Each row below is a small network's average activation on inputs in which a field has the value named, seen along a few directions.
Values that are neighbours, or in one group, have similar rows; names and order tell nothing.
Random noise pushes rows far along 2 fixed directions. That doesn't count. These rows show it; they differ only by the noise:
[-160, 12, -64, -9, 126, 265, -118, 91, 3, -269, -281, 134, -10, 68, -54]
[188, 552, -196, -220, -244, 22, -10, 87, 152, -111, 38, -152, 375, -134, -167]
[119, -412, -169, 137, -147, 46, -240, 382, 146, 130, -235, 311, 312, 119, 509]
[-468, -469, 52, 179, 455, 480, -215, 95, -130, -408, -564, 388, -352, 247, 48]


SUV, 9 values:
poma: [-327, -330, 45, 38, 338, 388, -264, -3, -168, -300, -335, 360, -105, 218, -32]
sesak: [213, -528, 1, 387, -269, -205, 85, 328, -46, 543, 447, -70, 32, 136, 552]
pobuf: [-20, -38, -52, -89, 74, -382, 119, -377, 120, 141, -199, 37, 0, -113, -8]
mem: [-44, 47, -72, 103, 8, 406, 162, -34, 35, -249, 117, 85, 103, 45, -85]
zelug: [-215, 481, 149, -120, -177, -205, 157, -9, -416, -72, 111, -534, -608, 9, -81]
duvot: [-252, 87, 234, -133, 305, 53, 255, -518, 124, -174, 160, -132, -212, 0, -510]
fiba: [-500, 315, 230, -31, 426, 152, 59, -264, -525, -299, 72, -256, -751, 80, -695]
lepus: [264, 238, 226, -197, 138, -409, 170, -352, 135, 160, 103, -279, -117, -339, -236]
talup: [80, -13, 39, 17, 117, 220, -101, 9, 43, -138, -51, 228, 62, -103, -163]
The values of SUV form 3 separate groups.
Which other values are in the same group as mem? Give them in the order they are listed. -> poma, talup
Which other values are in the same group as pobuf? Give them in the order they are listed. -> duvot, lepus

NUPOZ, 9 values:
lupi: [-113, 34, 159, 11, -12, -77, 102, -52, -150, 97, 255, -197, -286, 55, -108]
nik: [4, 51, -33, 111, -83, 39, 49, 141, -136, 38, 172, -133, -68, 70, 40]
vafe: [37, -104, -11, -73, -33, -65, -30, -149, 133, -21, -173, 223, 121, -39, 101]
kule: [9, -877, 66, 270, -61, -187, -64, 160, 92, 412, -22, 300, 13, 193, 680]
nule: [-145, 674, 67, -293, 389, 388, 17, -326, -39, -628, -197, -120, -110, -186, -781]
rupo: [202, 494, 8, -313, -144, -330, 218, -399, 227, 98, 232, -200, 214, -290, -355]
nuv: [-6, -188, -140, 119, 7, 107, -166, 245, -9, 1, -174, 176, 123, 77, 184]
toz: [-112, 292, -47, -4, 63, 156, -97, 235, -198, -194, -106, -211, -191, -21, -168]
mun: [259, 39, -120, 16, -276, -118, 64, 73, 133, 194, 186, -47, 329, 12, 206]
The values of NUPOZ form a 3 by 3 grid.
Name the neighbours of nule, in listed order. -> vafe, nuv
Name the neighbours of nik, in listed order. -> lupi, toz, mun
A value of NUPOZ combines one of 3 hidden first parts with one of 3 second parts; all combinations occur once.
rupo and vafe share the first part; rupo and kule share the second. Which value has the first part of kule and the second part of vafe? -> mun
